Each row below holds a small network's activations on one input, seen along a few directions.
In each table, some parts of the input vary, and every possible input appears once, in random order.
A made-up example of a description, with smaller parts first: one of 2 separate values, together with either a single point or one of 9 places along a line or (one of 6 places along a line, together with one of 8 places around a ring).
Shared parts are said once, and a part with two or three values counts as separate values.
(in the rows, 128 means zero)

Other details of the inputs shift rows strongly along two fixed directions, in all tables alike. That doesn't count.

A family of inputs:
x1: [ 75 152 156 156 139 139 123 147 144 116 135]
x2: [149  98 114 115 109 179 144 143 151 115 126]
x3: [171 141 117  81 130  92 126  96 117 130 134]
x4: [ 94 135 143 175 156 141 117 143 127 107 132]
x5: [151  89 110 129  96 181 145 137 141 132 108]
x6: [155 102 120 123  97 179 154 129 146 104 125]
x7: [172 135 118  86 122  99 127  95 100 146 119]
x8: [107 164 143 123 170  35  86 110  86 129 147]
x9: [173 124 119  71 126  79 115  97 119 138 129]
x10: [ 83 140 123 175 146 139 129 150 120 122 135]
x11: [ 83 120 136 172 142 109 138 159 137 126 127]
x12: [ 89 133 140 181 145 133 132 145 118 121 125]
x13: [174 133 111  80 132 104  99  97 110 138 124]
x14: [168 128 110  70 123  90 136 113 111 154 129]
x15: [150 102 113 123  92 169 168 135 142 122 117]
x16: [153  96 111 128 102 187 148 131 139 130 111]
x17: [157 151 133  72 117 110 103  89 123 144 119]
x18: [ 86 132 138 165 153 138 120 156 127 109 142]
x19: [144  86 108 123  99 160 154 145 156 132 113]
x20: [152 104 112 121 104 186 144 131 147 109 126]
x21: [166 128 119  76 124  87 101  95 100 135 134]
x22: [146  87 113 122 103 174 136 140 156 114 120]
x23: [164  85 131 125  91 174 155 131 155 108 109]
x24: [162 125 109  79 115  90 112 102  95 151 128]
x25: [ 84 145 155 173 124 131 117 149 143 131 144]
x26: [ 90 131 139 164 157 124 131 160 141 111 140]
x27: [148 147 132  68 118 112 114  91 120 159 143]
x28: [166  84 127 122  96 169 159 133 166 113 107]
x29: [141 125 138 122  90 171 142 139 153 136 136]
x30: [153 105 108 120 106 183 145 132 152 110 125]
x31: [154  97 107 126 103 184 150 132 144 131 109]
x32: [155  90 126 113 103 163 164 143 161 114 124]
x33: [ 74 143 154 161 134 133 114 143 148 116 130]
x34: [ 80 155 161 162 144 142 123 137 144 113 123]
x35: [163 140  99  83 128 101 128 105 111 149 128]
x36: [155 143 134  74 116 112 108  82 122 161 130]
x37: [160 135 100  76 126 106 117 112 101 153 132]
x38: [ 80 125 124 173 143 126 121 158 127 126 129]
x39: [176 138 118  84 138 100 113  94 116 134 125]
x40: [ 95 177 117 139 172  71  97 120  87 142 144]
x41: [157  88 119 124 101 186 139 134 151 114 113]
x42: [166 124 111  75 113  84 120 103 100 150 125]
x43: [ 94 137 139 175 158 139 118 144 132 107 130]
x44: [170 129 102  84 122 107 110 101 103 155 118]
x45: [101 159 121 127 163  60  85 118  81 149 141]
x46: [ 85 161 152 172 130 140 127 145 139 125 144]
x47: [157  86 120 126  87 170 162 137 146 127 104]
x48: [ 99 167 123 126 168  70  96 126  80 147 147]
x49: [ 88 127 139 181 140 126 128 151 119 124 123]
x50: [ 71 152 152 163 139 143 131 134 143 128 141]
x51: [161 134 111  76 120  98 122 109  93 150 134]
x52: [ 90 134 133 178 154 127 136 149 133 126 122]
x53: [159 143 106  88 122 102 123 100  95 144 131]
x54: [ 92 140 134 171 155 128 132 149 141 105 138]
x55: [ 90 127 140 178 146 114 139 154 135 127 118]
x56: [ 98 134 152 177 155 122 136 143 140 105 127]
x57: [160  86 127 126  93 180 147 132 150 109 112]
x58: [145  96 110 116 105 163 162 150 151 133 120]
x59: [102 167 134 124 164  51 109 127  81 144 146]
x60: [ 89 129 132 178 149 120 132 155 134 128 119]
x61: [ 88 122 137 169 152 118 123 154 146 110 133]
x62: [104 164 130 122 175  54  72 112  85 134 148]
x63: [ 76 147 162 165 145 144 127 130 143 131 133]
x64: [159 101 124 121  95 173 162 129 150 103 124]
x65: [ 96 134 151 178 150 134 125 140 125 102 131]
x66: [167 136 121  73 128  96 112 102  98 133 140]
x67: [151 123 141 124  91 179 144 126 155 134 123]
x68: [110 170 137 132 183  45  84 113  98 134 138]
x69: [ 76 159 151 160 140 141 126 140 143 111 131]
x70: [153  92 130 116  97 168 160 141 150 109 126]
x71: [166 152 135  85 108 107 105  95 118 159 134]
x72: [ 91 133 141 178 151 121 143 148 133 124 120]
x73: [125 106 137 119  93 169 136 122 162 138 129]
x74: [ 98 135 155 178 149 127 133 140 129 100 129]
x75: [166 138 106  81 124  95 136 103 112 148 126]
Each input here is: one of 5 places around a ring, together with either one of 3 separate values or (one of 2 separate values, together with one of 6 places around a ring).
Changing only the place on the ring of 5 turns x12 into x24. The same change can be made to x63. Which row results?
> x73
Changing only the place on the ring of 5 turns x57 into x6. The same change can be made to x17. Which row results?
> x69
Start at x52 and move only the place on the ring of 5, one step at a time. The first step leads to x60. Which rows follow, in order?
> x19, x58, x35
Which other rows does x27 become when the choice among 3 separate values takes its other values? List them by row number.
> x1, x29
Which other rows does x15 become when the choice among 2 separate values takes its other values? List them by row number.
> x64

A family of inputs:
x76: [129 187 152  96 142  63  79  73  89 164 136]
x77: [116  74 149 202 116 203 162 163 169  76 100]
x78: [220  86  92  59  93 174 138 104 138 100 127]
x79: [137 160 117 100 156  28 115 107  78 171 132]
x80: [ 35 165 157 238 213 101  94 159 114  85 138]
x81: [ 74  71 119 189 109 185 182 203 172 116 124]
x82: [ 70  91 110 197 118 200 169 196 149 110 128]
x83: [124 198 137  77 151  77  75  89  90 152 165]
x84: [ 13 164 133 238 192 101 109 178  98 132 134]
x85: [219  68 102  53  84 156 152 114 161 105 118]
x86: [205  85  88  77  71 154 150 109 118 166  98]
x87: [ 95 120 148 171 101 225 144 147 177 119 121]
x88: [156 160 141  99 173  28 102  90  93 120 130]
x89: [121 184 145  72 147  51  85  97 107 157 157]
x90: [206 104 131  51  55 173 163  90 168 147 110]
Changing only one part turns x90 into x79. The same change can be made to x87. Which row results?
> x84
What do these inputs look like to the network?
> one of 3 separate values, together with one of 5 places around a ring
Which other rows does x85 become when the place on the ring of 5 takes its other values? List them by row number.
> x77, x78, x80, x88

A family of inputs:
x91: [ 66 121 115 193 186  58 110 172  94 123 133]
x92: [136 176 134 104 174  42  79  85  77 133 142]
x93: [168 116 113  66  89 142 139 107 132 153 125]
x94: [139 174 137 104 175  37  81  84  81 135 132]
x95: [140 147  80 111 187  13 114 125  46 147 133]
x96: [192 111 126  81 111 126 133  98 134 124 114]
x97: [168 117 110  64  91 147 138 109 138 153 130]
x98: [ 44 169 148 190 165 107 107 154 108 135 144]
x99: [186 113 110  75 111 149 123  99 132 118 125]
x100: [ 47 168 151 196 165 101 110 152 108 139 143]
x101: [101 104 126 173 110 209 150 163 166 109 123]
x102: [183 115 124  76  97 124 140 104 140 137 118]
x103: [101 104 130 175 109 202 151 160 159 110 119]
x104: [181 117 121  74  96 128 138 104 136 136 126]
x105: [ 64 159 165 197 183  89 109 148 120 101 144]
x106: [112  96 142 170 120 196 153 163 174  85 127]
x107: [169 124 104  73  94 155 127 108 126 156 128]
x108: [ 98  99 143 169 100 181 169 161 171 126 114]
x109: [ 98 106 137 177 103 187 158 161 158 130 112]
x110: [187 112 121  75 109 138 128 102 131 118 124]
x111: [102 102 139 164 108 189 159 167 179 100 131]
x112: [183 117 111  84 101 140 131  98 125 147 110]
x113: [ 59 159 155 194 182 101 102 146 114  97 141]
x114: [104 104 133 181 109 195 154 157 158 114 117]
x115: [172 116 116  72  89 136 142 104 132 157 123]
x116: [125 182 136  90 163  36  85  97  87 143 151]
What do these inputs look like to the network?
> either one of 2 separate values or (one of 4 places along a line, together with one of 6 places around a ring)
Start at x106 and move only the place on the line of 4, one step at a time. The first step leads to x110. Which rows follow, in order?
> x105, x96
Which other rows does x102 become when the place on the ring of 6 takes its other values? List them by row number.
> x94, x96, x108, x109, x112

A family of inputs:
x117: [ 96 169 129 147 152  78 111 119  85 150 132]
x118: [148 105 142 139  96 196 160 132 156 113 109]
x119: [183 118 132  73 111 118 117  82 136 139 115]
x120: [ 92 158 122 144 160  77  95 119  97 152 127]
x121: [174 120  95  81 112 127 115  96 108 164 115]
x122: [125 101 130 140 102 161 174 154 164 129 126]
x123: [ 49 127 150 210 147 132 132 173 147 123 119]
x124: [172 110 117  74 107 107 127  97 127 162 113]
x125: [153  63 110 151 117 161 150 164 147  89 116]
x126: [ 95 154 133 134 159  74  91 134  99 148 144]
x127: [141 114 136 136 100 178 161 143 174 106 125]
x128: [ 84 111 137 221 165 121 151 168 120  84 114]
x129: [188 136 131  73 100 119 127  84 121 137 117]
x130: [171 138  95  71 110 113 132 105 110 156 131]
x131: [ 55 133 167 192 153 139 138 160 158  91 146]
x132: [ 99 164 139 136 160  85  79 117 104 124 147]
x133: [185 145 107  71 121 130 122  92 114 139 136]
x134: [114 102 109 131 103 177 154 152 148 122 126]
x135: [ 61 134 166 208 150 143 122 159 158 101 120]
x136: [ 60 140 158 186 158 150 130 165 145  94 142]
x137: [ 95 156 120 140 159  83  87 130  91 148 149]
x138: [136 100 129 144  93 182 167 148 143 135 108]
x139: [103 156 158 134 160  70  89 114 118 124 151]
x140: [ 98 171 134 129 172  94  94 118  96 122 154]
x141: [141 116 121 133 103 188 157 136 161 109 125]
x142: [107 174 153 135 165  69 112 114 121 125 151]
x143: [105 165 151 140 171  85  87 112 107 133 128]
x144: [123 145 115 148 188  55 122 134  93 106 136]
x145: [101 167 139 143 166  86  85 108 105 131 128]
x146: [130  87 122 144 100 186 153 151 159 135 103]
x147: [185 144 120  67 120 122 126  96 123 137 132]
x148: [162 121  99  78 106 115 109 108 112 153 131]
x149: [184 105  94  77 143  92 129 115 102 111 127]
x150: [188 130 137  74 103 115 132  78 125 138 120]
x151: [158 129 109  64 111 103 126 112 117 147 132]
x152: [199  94  96  88 130  99 124 103 108 122 102]
x153: [132  94 141 142  93 186 140 147 174 102 123]
x154: [164 112 119  75 107 101 119 108 125 154 132]
x155: [ 70 147 154 209 152 156 131 150 128 107 130]
x156: [147  94 123 140 102 205 141 130 158 117 107]
x157: [ 51 131 165 216 143 127 153 168 137 123 126]
x158: [128 107 123 127 104 190 148 139 157 101 128]
x159: [111  92 130 135 105 164 165 155 162 121 128]
x160: [ 97 171 148 125 162  77  98 120 113 116 150]
x161: [186 138 117  75 103 130 124  80 111 139 117]
x162: [ 89 163 117 130 166  86 102 129  89 142 152]
x163: [135  93 139 138 101 194 138 147 165 106 124]
x164: [132 100 132 146  86 174 169 149 150 130 107]
x165: [ 89 161 130 124 165  77 106 134  97 142 147]
x166: [ 99 171 131 134 164  74 116 135 100 149 145]
x167: [164 120 113  75 104 104 113 114 121 152 129]
x168: [134 111 106 137 107 179 161 148 142 134 129]
x169: [139 102 113 146  94 188 162 139 133 138 113]
x170: [139  95 125 138 101 200 133 141 154 109 127]
x171: [173 137 109  68 107 101 136 111 120 155 129]
Changing only one part turns x146 into x126. The same change can be made to x156. Which row results?
> x170
What do these inputs look like to the network?
> one of 5 places around a ring, together with either a single point or (one of 2 separate values, together with one of 5 places along a line)
Which other rows agree with x133 in the place on the ring of 5? List them by row number.
> x122, x127, x130, x141, x142, x144, x147, x166, x168, x171
Which other rows agree with x134 in the place on the ring of 5? List them by row number.
> x131, x136, x140, x149, x151, x158, x159, x160, x162, x165
Which other rows does x155 become when the choice among 2 separate values takes its other values? List them by row number.
> x169
Start at x155 and move only the place on the line of 5, one step at a time. The first step leads to x161. Which rows follow, in order?
> x118, x129, x150

A family of inputs:
x172: [146 149 125  87 145  38 115 103  97 157 128]
x173: [152 157 129 103 155  49  99  89  85 143 126]
x174: [195  71  83  62  58 189 171 124 151 157 110]
x175: [ 74  94 128 206 112 207 167 186 158 112 119]
x176: [202  73  84  67  59 193 167 124 148 153 111]
x177: [145 170 109  97 155  80  81  89  71 159 128]
x178: [ 73  98 128 213 115 212 159 183 158 107 117]
x179: [139 208 173  62 114 124  96  65 137 150 157]
x180: [150 151 114  86 161  59  96 104  85 128 145]
x181: [188 116 157  48  37 226 127  79 193 145 122]
x182: [ 75  93 140 227 143 207 151 185 170  67 122]
x183: [152 162 133 109 165  52  90  83  82 142 121]
x184: [ 76  89 136 217 134 201 158 189 170  70 127]
x185: [ 17 163 152 211 205  61 108 180 114 104 158]
x186: [150 148 111  80 156  54 100 110  93 134 148]
x187: [217  66 108  75  64 177 175 112 153 130  96]
x188: [ 25 168 168 228 198  47 115 169 110 119 141]
What do these inputs look like to the network?
> either one of 2 separate values or (one of 3 separate values, together with one of 5 places along a line)
